A small network was shown many inputs. Here are its activations along a few directions, one row for each input.
Each table varies a few parts of the input and shows all the possible inputs, shuffled.
Descriptions start from the smaller parts, as in this example, which fits no table here: one of 4 places along a line, together with either a single point or (one of 2 separate values, together with one of 5 places around a ring) or one of 11 places around a ring.
Shared parts are said once, and a part with two or three values counts as separate values.
In the rows, zero is written as 128.

Other details of the inputs vary at random and push rows far along three fixed directions, the same in every table; ignore that.

Rows:
x1: [167 112 130 146 158 142  94 102 138 183 125 103 108 155]
x2: [166 137 157 142 138 162 123 103 148 191 132  97 133 140]
x3: [121 137 106 116 120 107 154 157 119  90 125 144 108 142]
x4: [ 79 142 156 117 130 117 117 127 102 106 147 135 162  84]
x5: [125  98 108 131 159 101 114 134  95  88 118 159 103 176]
x6: [180 126 120 139 133 151 132 129 151 164 111 119  98 171]
x7: [124 143 126 123 113 131 134 139 146 130 120 120 138 107]
x8: [ 86 143 126 115  99 104 153 153 120  77 128 155 136 109]
x9: [ 89 146 120 113  98 102 157 151 111  79 130 152 138 108]
x10: [116 167 135 116  98 154 161 140 168 140 123 111 137  73]
x11: [100 155 118 110  96 122 168 175 136  69 117 151 121 101]
x12: [179 108  86 149 138 122 142 141 145 110 105 137  63 214]
x13: [133 121 142 135 145 135  95 102 132 169 137 115 135 103]
x14: [107  36 110 129 142 129  84 114  80 116 150 131 148 169]
x15: [182 125 122 143 128 149 136 136 155 161 107 118  94 170]
x16: [149  99  82 138 141  96 124 144 116  83 109 156  90 207]
x17: [156 127 162 146 147 149 101  98 134 194 138  98 137 139]
x18: [127 169 141 113  88 135 179 161 167 115 132 119 119 102]
x19: [126 120 155 138 151 137 106  89 130 169 135 105 142 109]
x20: [102 103 134 128 160 109  91  91  91 121 132 138 158 128]
x21: [164 135 113 131 117 133 132 132 147 145 125 118 119 133]
x22: [164 115 107 138 136 115 125 119 124 128 124 123 108 181]
x23: [151 103 141 136 167 127  80 105 110 162 138 128 123 141]
x24: [129 113 149 126 170 132 100  98 112 166 133 119 139 128]
x25: [121 154 145 113 115 136 136 135 136 145 142 119 144  74]
x26: [118 136 154 129 137 134 122 121 120 128 137 123 142 113]
x27: [ 94  98 156 107 100 167 137 137 132 153 164  97 165  81]
x28: [143 104 123 136 163 130  88  99 112 152 119 125 135 150]
x29: [142 162 120 123  98 130 170 162 143  98 133 127 108 140]
x30: [106 109 141 129 153 115 101 100  93 128 132 144 147 132]
x31: [197 137 102 154 112 147 163 148 172 119 113 118  64 204]
x32: [107 129 117 125 114 108 144 139 124  78 119 146 134 128]
x33: [130 155 120 120  89 132 156 156 164 114 123 130 130  96]
x34: [164 117 142 138 152 151  95  92 142 190 128 106 142 123]
x35: [131 155 143 124 118 154 153 121 169 170 126  98 134  92]
x36: [136 169 136 116  84 142 193 166 174 107 124 121 112 108]
x37: [ 84 152 120 108  97 117 171 160 132  82 118 154 139  97]
x38: [108 111 143 132 146 114 108 109 101 125 128 140 142 128]
x39: [153 120 126 131 144 127 130 124 125 122 128 134 104 170]
x40: [105 116 132 126 142 115  99 123 100 128 125 143 141 121]
x41: [116 107 131 132 149 118  90 107 107 127 126 140 151 110]
x42: [ 74 132 153 125 129 117 115 120  95 104 135 145 169  88]
x43: [ 98 105 137 129 161 112  93  99 100 135 124 131 161 112]
x44: [100 160 101 109  83 109 181 170 143  75 118 140 131 104]
x45: [206 129  98 144 108 139 152 160 169 134 111 134  63 198]
x46: [114 119 144 129 157 124 101 108  93 117 140 138 142 135]
x47: [138 121 153 126 157 143  96 101 121 170 139 121 142 105]
x48: [190 142 115 140 116 151 143 131 171 171 127 102  91 145]
x49: [171 137 135 142 124 147 140 118 169 171 129  96 102 148]
x50: [156 162 150 122 103 161 160 146 179 161 128 106 122  88]
x51: [113 110 135 127 151 122  92 108  97 134 130 150 147 115]
x52: [113 108 109 128 146  97 114 127  88 109 123 152 123 156]
x53: [146 168 141 120  95 156 162 144 169 175 124  97 132  91]
x54: [118  98 122 127 173 104  77 109  70 124 133 144 130 149]
x55: [105 113 141 135 152 113  86 101  96 125 138 129 160 126]
x56: [110 160 154 111 113 138 153 142 155 150 134 109 143  76]
x57: [140 145 118 127 110 142 147 137 156 126 125 130 115 113]
x58: [171 119 116 145 143 135 127 121 153 162 120 110  91 174]
x59: [125 168 122 127  90 135 170 149 153 109 133 116 122 111]
x60: [118 104 103 132 144 106 106 130 101  89 111 154 126 152]
x61: [124 118 118 138 134 114 120 127 111  90 122 143 131 155]
x62: [ 71 128 135 112 137 112 118 115 106 112 128 139 175  80]
x63: [ 93 145 132 108 121 126 138 144 119  99 127 144 143  91]
x64: [ 85 146 118 112  98 106 162 166 128  80 120 155 131 106]
x65: [124 100 111 135 142 106 104 132  95  93 119 169 117 152]
x66: [ 77  79 108 110  85 131 148 167 104  72 147 150 141 131]
x67: [121 135 108 118 117 113 142 165 124  80 120 153 105 142]
x68: [134 123 145 138 152 129  93  91 109 165 140 104 157 127]
x69: [120 107 142 118  81 182 158 140 168 169 156  81 145  93]
x70: [ 90 117 127 123 134  98 110 119 100  93 132 146 152 119]
x71: [ 99 146 112 113  96 109 149 159 117  83 128 159 134  96]
x72: [110 117 137 134 148 112  97 107  82 128 140 136 148 135]
x73: [138 133 148 142 139 141 112 105 137 162 139 103 132 127]
x74: [145 125 117 138 132 136 127 129 141 133 115 124 106 142]
x75: [123 122 131 131 151 123 110 102 118 162 133 111 134 120]
x76: [111 154 160 113 121 133 139 120 131 152 146 106 153  77]
x77: [126 155 147 123 121 150 129 114 150 182 134  90 147  73]
x78: [170 145 119 136 111 149 165 132 173 141 121 110  93 156]
x79: [ 82 141 130 112 121 115 118 126 108 118 130 129 170  71]
x80: [138 109  85 135 125 101 149 162 117  66 103 171  82 198]
x81: [147 130 128 138 134 137 124 115 134 132 126 120 133 151]
x82: [149 137 125 135 123 131 140 119 143 147 132 108 112 139]
x83: [160  92  74 148 142 103 117 142 111  68 110 172  68 209]
x84: [130 132 150 139 147 146 109  93 128 162 139 107 144 118]
Each input here is: one of 4 separate values, together with either a single point or (one of 4 places along a line, together with one of 5 places along a line).
The inputs of x7 and x67 match in every part but the choice among 4 separate values. If x34 is changed in the same way as x7 into x67, which row does it become? -> x47
The inputs of x56 and x64 match in every part but the choice among 4 separate values. If x24 is changed in the same way as x56 into x64, which row does it become? -> x37
The inputs of x52 and x3 match in every part but the choice among 4 separate values. If x6 is changed in the same way as x52 into x3, which row does it become? -> x63
Change only the choice among 4 separate values in x49. List by row number the other rows that result. -> x8, x18, x70
Start at x20 and move only the place on the line of 4, one step at a time. The first step leads to x32. Which rows follow, in order? -> x70, x22
Change only the place on the line of 4 in x41. List by row number the other rows that result. -> x21, x33, x34
Change only the place on the line of 5 in x31. List by row number the other rows that result. -> x12, x19, x74, x83

Rows:
x85: [ 68 119 120 133 149 100  91  99  87  87 129 145 161 104]
x86: [ 71 130 109 118 119  82 121 127  93  67 138 158 152  93]
x87: [156 192 134 139  67 165 193 146 218 157 116  86 120  94]
x88: [168  91 138 129  88 184 163 140 169 173 148  71 118 170]
x89: [109 152 198 133 149 169  88  81 137 200 148  87 184  40]
x90: [131 176 172 119  93 170 176 142 188 160 126 112 140  58]
x91: [118  88  97 122  75 151 168 160 151 107 140 113 121 138]
x92: [124 161  81 120  73 110 192 181 147  70 115 152  88 144]
x93: [200  69  89 156 186 108  65 106  85 158 112 147  77 241]
x94: [159  99 124 136 172 122  99 127 111 134 123 140  87 178]
x95: [203 149 131 142 111 143 157 131 170 163 134  93  95 182]
x96: [ 78 156 116  98 100 109 159 172 136  82 111 149 142  68]
x97: [ 97 141 140 130 121 124 106 116 124 127 121 133 169  78]
x98: [211 166 123 156  89 160 187 151 201 145 113  95  79 201]
x99: [116 119 134 109  58 184 175 166 183 160 143  90 163  64]
x100: [134  95 152 139 180 114  53  81  79 155 153 136 142 131]
x101: [151  90 110 146 171 104  96 106 113 150 115 130  95 188]
x102: [129 166 178 124 110 161 167 116 172 178 129  92 158  84]
x103: [118 152 168 117 134 163 125 102 161 197 121  97 179  43]
x104: [168 120 139 143 162 155 114  82 157 201 118  93 122 141]
x105: [152 117  88 130 128 102 128 157 105  50 129 169  79 183]
x106: [ 88 118 137 122 162 116  85  87  83 159 142 120 160  90]
x107: [160 120 166 139 161 150  87  96 115 210 145 107 127 122]
x108: [135 124 168 140 169 154  62  66 127 215 129  87 178  82]
x109: [ 74 150 116 104  96  94 133 150 109  68 131 162 165  63]
x110: [202 104 141 155 172 141  97  91 114 210 135  96  99 213]
x111: [ 71 161 135 100 103 110 174 165 127  77 127 137 143  92]
x112: [200  70  84 152 192 113  65 106  83 155 112 142  76 239]
x113: [ 66 130 120 105 133  93  97 124  83  81 137 156 178  63]
x114: [114 115 150 129 157 109 112 114 103 142 131 124 136 144]
x115: [ 74  55 111 113 115 129 106 150  82  68 158 165 139 142]
x116: [160 144 154 132 127 162 133 110 176 201 112 102 143  97]
x117: [159 134  86 130 112 103 163 161 124  56 127 147  85 203]
x118: [ 68 105 118 121 166  88  95 112  82 102 126 148 146 110]
x119: [ 68 154 144 121 117 115 135 127 107  78 136 134 170  92]
x120: [ 92 133 131 117 138 109 127 129  82 104 141 139 145 125]
x121: [153 115  99 138 148 111 108 108 119 124 132 125 109 164]
x122: [147 146  81 119  87 108 184 198 161  72  93 159  78 160]
x123: [193 192 125 120  68 176 211 188 208 150 124 102  72 126]
x124: [136 142 100 139  97 116 156 171 133  43 115 172  87 167]
x125: [ 80 126 128 116 138 106 137 127  95  66 124 160 145 133]
x126: [ 87 109 150 132 163 117  90  76 103 153 128 132 168  92]
x127: [105 115 133 124 152 122 112 123 101  90 125 164 128 124]
x128: [138 122 113 128 128 109 141 165 126  87 117 163  82 164]
The inputs of x91 and x88 match in every part but one. If x106 is changed in the same way as x91 into x88, which row does it become? -> x120
The inputs of x94 and x96 match in every part but one. If x123 is changed in the same way as x94 into x96, which row does it become? -> x112
What do these inputs look like to the network? -> one of 4 separate values, together with either a single point or (one of 2 separate values, together with one of 5 places around a ring)
Start at x122 and move only the place on the ring of 5, one step at a time. The first step leads to x93. Which rows follow, in order? -> x109, x97, x116
Change only the choice among 4 separate values in x107. List by row number the other rows that result. -> x92, x93, x110
